Each row below holds a small network's activations on one input, seen along a few directions.
Each table varies a few parts of the input and shows all the possible inputs, shuffled.
A made-up example of a description, with smaller parts first: one of 3 separate values, together with either a single point or one of 9 places along a line or (one of 4 places along a line, together with one of 5 places around a ring).
Shared parts are said once, and a part with two or three values counts as separate values.
In the rows, zero is written as 100.

Other details of the inputs shift rows strongly along two fixed directions, in all tables alike. That doesn't count.
To show where, the next rows are all for the same input, with only those details redrawn:
145; 69; 123; 47; 132; 58; 107; 65; 84; 81; 128; 65; 91
68; 126; 92; 110; 103; 131; 87; 108; 117; 134; 71; 90; 110
70; 123; 91; 111; 105; 129; 88; 109; 117; 134; 72; 92; 111
99; 90; 91; 111; 120; 107; 102; 117; 113; 126; 90; 114; 112
100; 91; 93; 107; 120; 105; 102; 113; 111; 124; 92; 109; 110
122; 70; 96; 101; 130; 88; 110; 112; 106; 115; 105; 116; 108
110; 94; 107; 78; 120; 91; 99; 87; 100; 106; 102; 80; 101

Table:
row 1: 116; 64; 88; 124; 107; 92; 113; 122; 105; 102; 111; 150; 102
row 2: 72; 126; 91; 125; 75; 127; 97; 116; 108; 112; 84; 106; 106
row 3: 85; 117; 105; 93; 84; 101; 92; 84; 98; 91; 93; 75; 89
row 4: 119; 90; 115; 65; 101; 76; 101; 67; 83; 70; 122; 81; 83
row 5: 114; 66; 87; 125; 106; 85; 121; 126; 107; 108; 111; 145; 101
row 6: 96; 94; 91; 119; 95; 108; 107; 116; 105; 103; 102; 131; 104
row 7: 116; 66; 97; 111; 101; 84; 113; 109; 101; 98; 113; 129; 99
row 8: 104; 99; 95; 105; 95; 94; 104; 110; 97; 92; 105; 107; 96
row 9: 129; 76; 112; 87; 122; 76; 108; 93; 95; 101; 119; 99; 105
row 10: 120; 72; 83; 124; 111; 94; 112; 130; 98; 92; 111; 149; 105
row 11: 72; 123; 90; 121; 78; 125; 88; 114; 105; 107; 81; 104; 104
row 12: 115; 61; 88; 128; 105; 86; 120; 125; 108; 108; 110; 147; 104
row 13: 99; 87; 96; 119; 91; 104; 106; 115; 105; 104; 101; 128; 105
row 14: 74; 126; 91; 122; 79; 132; 90; 114; 106; 106; 85; 109; 105
row 15: 103; 135; 123; 43; 105; 95; 78; 55; 85; 83; 97; 24; 91
row 16: 70; 131; 100; 94; 102; 125; 83; 93; 111; 125; 75; 71; 105
row 17: 116; 71; 91; 124; 106; 89; 122; 127; 106; 104; 115; 146; 104
row 18: 148; 78; 129; 48; 118; 58; 111; 61; 74; 68; 130; 64; 98
row 19: 107; 96; 110; 87; 92; 93; 100; 86; 93; 84; 113; 95; 93
row 20: 75; 123; 91; 116; 103; 121; 84; 106; 114; 125; 74; 94; 109
row 21: 70; 131; 87; 122; 84; 126; 91; 117; 107; 106; 82; 105; 101
row 22: 107; 124; 119; 55; 92; 86; 88; 59; 76; 60; 115; 48; 79
row 23: 75; 127; 110; 78; 93; 112; 87; 72; 100; 108; 84; 59; 103
row 24: 121; 64; 89; 121; 128; 88; 112; 123; 110; 122; 107; 138; 113
row 25: 87; 125; 104; 89; 84; 112; 83; 87; 91; 83; 95; 78; 93
row 26: 129; 70; 87; 122; 128; 89; 109; 130; 105; 113; 105; 138; 116
row 27: 117; 70; 84; 127; 114; 89; 116; 126; 104; 97; 109; 147; 99
row 28: 126; 69; 110; 93; 98; 75; 114; 95; 92; 85; 124; 111; 96
row 29: 71; 131; 90; 114; 94; 130; 87; 110; 109; 121; 69; 95; 118
row 30: 95; 132; 118; 67; 82; 98; 92; 67; 84; 74; 108; 52; 83
row 31: 120; 62; 87; 121; 124; 88; 116; 123; 109; 113; 99; 139; 116
row 32: 116; 76; 98; 110; 100; 83; 119; 113; 101; 99; 117; 126; 99
row 33: 71; 134; 102; 107; 70; 125; 88; 97; 101; 102; 85; 83; 100
row 34: 86; 126; 106; 79; 107; 109; 83; 81; 104; 107; 83; 58; 98
row 35: 115; 98; 108; 88; 93; 85; 109; 94; 90; 83; 116; 91; 92
row 36: 96; 98; 92; 120; 95; 107; 109; 116; 105; 105; 103; 128; 101
row 37: 103; 97; 98; 103; 92; 100; 96; 104; 94; 87; 101; 106; 99
row 38: 131; 66; 100; 94; 115; 73; 111; 98; 90; 76; 121; 119; 91
row 39: 84; 121; 105; 90; 85; 100; 92; 84; 97; 91; 94; 73; 86
row 40: 76; 131; 115; 79; 90; 113; 89; 74; 98; 107; 87; 60; 106
row 41: 106; 119; 126; 55; 80; 90; 89; 56; 77; 64; 113; 46; 84
row 42: 70; 130; 96; 107; 85; 117; 90; 97; 105; 101; 83; 87; 91
row 43: 69; 129; 103; 106; 72; 119; 93; 95; 106; 107; 88; 85; 99
row 44: 119; 67; 95; 112; 105; 85; 109; 111; 98; 90; 108; 129; 98
row 45: 149; 55; 123; 59; 109; 50; 112; 66; 77; 60; 138; 88; 82
row 46: 128; 80; 99; 102; 126; 91; 111; 117; 101; 110; 106; 115; 113
row 47: 73; 124; 88; 123; 80; 123; 92; 117; 107; 108; 82; 105; 104
row 48: 70; 136; 89; 121; 80; 132; 93; 113; 105; 107; 85; 105; 101
row 49: 68; 138; 104; 95; 97; 129; 84; 96; 110; 125; 76; 71; 109
row 50: 150; 59; 119; 62; 115; 52; 108; 69; 77; 54; 137; 89; 80
row 51: 64; 126; 90; 120; 82; 124; 94; 109; 112; 116; 81; 105; 97
row 52: 68; 131; 96; 105; 82; 122; 89; 94; 105; 106; 86; 91; 92
row 53: 116; 62; 89; 128; 105; 88; 114; 125; 105; 101; 106; 144; 103
row 54: 122; 115; 130; 47; 107; 78; 89; 54; 79; 78; 116; 37; 92
row 55: 104; 94; 88; 122; 98; 109; 107; 121; 101; 97; 104; 132; 105
What do these inputs look like to the network?
Answer: one of 5 places around a ring, together with either one of 3 separate values or one of 8 places around a ring
Changing only the place on the ring of 5 turns row 43 into row 47. The same change can be made to row 19. Which row results?
Answer: row 25
Changing only the place on the ring of 5 turns row 27 into row 48. The same change can be made to row 50. Which row results?
Answer: row 14
Which other rows does row 24 become when the place on the ring of 5 takes its other values? List them by row number.
Answer: row 9, row 20, row 26, row 54
Start at row 51 and move only the place on the ring of 8, one step at a time. The first step leads to row 5. Which rows follow, in order?
Answer: row 12, row 7, row 45, row 1, row 4, row 52
Which other rows does row 15 become when the choice among 3 separate values takes its other values? List them by row number.
Answer: row 26, row 29
Start at row 6 and move only the place on the ring of 5, one step at a time. The first step leads to row 55. Which rows follow, in order?
Answer: row 10, row 38, row 4

Table:
row 56: 123; 93; 110; 83; 119; 93; 84; 84; 90; 79; 109; 78; 90
row 57: 29; 144; 96; 108; 74; 143; 80; 96; 113; 138; 71; 78; 90
row 58: 104; 99; 101; 108; 115; 108; 105; 110; 95; 106; 98; 105; 122
row 59: 83; 80; 97; 104; 106; 99; 110; 111; 113; 121; 105; 128; 94
row 60: 87; 91; 111; 76; 95; 87; 94; 84; 101; 106; 107; 78; 88
row 61: 122; 141; 128; 40; 85; 79; 101; 56; 59; 50; 138; 27; 72
row 62: 110; 90; 102; 117; 111; 101; 101; 122; 101; 111; 92; 113; 132
row 63: 119; 89; 94; 96; 105; 99; 91; 108; 93; 105; 91; 108; 119
row 64: 112; 82; 82; 116; 116; 90; 94; 121; 112; 105; 97; 122; 96
row 65: 57; 153; 92; 117; 92; 145; 57; 105; 112; 116; 61; 80; 103
row 66: 107; 93; 104; 78; 117; 72; 114; 79; 97; 83; 99; 89; 81
row 67: 111; 113; 91; 114; 100; 101; 121; 132; 95; 91; 121; 134; 99
row 68: 52; 150; 104; 108; 71; 147; 86; 106; 123; 137; 64; 71; 113
row 69: 46; 151; 78; 113; 90; 139; 65; 105; 124; 118; 63; 82; 94
row 70: 45; 150; 98; 119; 74; 138; 89; 86; 115; 143; 76; 80; 107
row 71: 107; 86; 78; 111; 123; 98; 100; 112; 109; 102; 103; 122; 89
row 72: 102; 102; 92; 89; 111; 115; 97; 100; 96; 104; 91; 115; 115
row 73: 99; 84; 82; 117; 114; 91; 113; 113; 110; 104; 86; 112; 96
row 74: 127; 88; 102; 69; 112; 95; 95; 83; 84; 84; 106; 81; 108
row 75: 107; 81; 101; 121; 96; 85; 111; 105; 110; 129; 105; 120; 115
row 76: 118; 72; 90; 99; 122; 65; 116; 104; 102; 92; 99; 109; 94
row 77: 52; 175; 134; 53; 70; 137; 82; 50; 105; 107; 75; 19; 90
row 78: 124; 68; 110; 97; 114; 72; 126; 87; 104; 110; 128; 126; 104
row 79: 135; 72; 95; 88; 121; 85; 100; 105; 87; 93; 108; 115; 118
row 80: 114; 76; 102; 113; 105; 106; 120; 119; 116; 119; 102; 114; 112
row 81: 88; 71; 93; 111; 103; 98; 108; 114; 112; 121; 103; 117; 97
row 82: 100; 71; 91; 129; 68; 100; 110; 112; 97; 73; 109; 141; 92
row 83: 122; 88; 100; 111; 117; 95; 84; 110; 98; 97; 96; 108; 102
row 84: 104; 88; 83; 105; 126; 97; 103; 110; 113; 98; 104; 130; 90
row 85: 92; 84; 94; 129; 64; 100; 103; 111; 98; 76; 104; 140; 96
row 86: 99; 94; 105; 108; 97; 89; 107; 94; 111; 123; 107; 106; 109
row 87: 111; 94; 96; 111; 127; 107; 92; 110; 102; 99; 98; 126; 97
row 88: 128; 88; 133; 47; 99; 59; 108; 38; 84; 82; 135; 46; 89
row 89: 123; 85; 133; 60; 63; 59; 95; 47; 67; 31; 129; 66; 72
row 90: 101; 96; 103; 108; 119; 109; 109; 116; 103; 106; 98; 122; 127
row 91: 113; 83; 108; 114; 99; 100; 112; 121; 113; 124; 95; 111; 114
row 92: 34; 150; 73; 136; 87; 143; 88; 114; 119; 133; 47; 94; 97
row 93: 69; 100; 103; 103; 86; 105; 89; 104; 109; 126; 87; 92; 96
row 94: 90; 86; 96; 123; 70; 104; 108; 105; 97; 72; 110; 148; 89
row 95: 137; 64; 113; 93; 115; 85; 127; 104; 102; 107; 121; 111; 101
row 96: 122; 121; 108; 87; 86; 82; 105; 106; 80; 77; 121; 82; 94
row 97: 113; 109; 86; 123; 93; 105; 119; 137; 95; 93; 117; 122; 103
row 98: 135; 97; 117; 33; 111; 80; 92; 50; 65; 67; 117; 48; 92
row 99: 105; 79; 85; 124; 112; 81; 109; 120; 107; 108; 84; 119; 101
row 100: 140; 95; 126; 52; 124; 74; 86; 54; 69; 61; 125; 53; 74
row 101: 103; 85; 77; 113; 119; 102; 98; 115; 115; 101; 99; 115; 92
row 102: 111; 87; 98; 114; 118; 100; 105; 122; 100; 108; 98; 118; 132
row 103: 112; 81; 97; 114; 118; 105; 109; 120; 101; 105; 100; 115; 129
row 104: 94; 84; 92; 128; 66; 106; 108; 106; 93; 77; 108; 140; 88
row 105: 61; 194; 114; 71; 57; 126; 75; 78; 84; 81; 94; 24; 88
What do these inputs look like to the network?
Answer: one of 5 places along a line, together with either one of 2 separate values or one of 8 places around a ring
Changing only the place on the line of 5 turns row 94 into row 104. The same change can be made to row 67. Which row results?
Answer: row 61
Changing only the place on the line of 5 turns row 76 into row 66. The same change can be made to row 65. Which row results?
Answer: row 87
Start at row 73 and move only the place on the ring of 8, one step at a time. The first step leads to row 101. Which rows follow, in order?
Answer: row 56, row 74, row 103, row 80, row 88, row 81
Which other rows does row 63 become when the place on the ring of 8 takes its other values? List them by row number.
Answer: row 62, row 64, row 75, row 83, row 91, row 93, row 99
Which other rows does row 96 become when the choice among 2 separate values takes its other values? List them by row number.
Answer: row 89
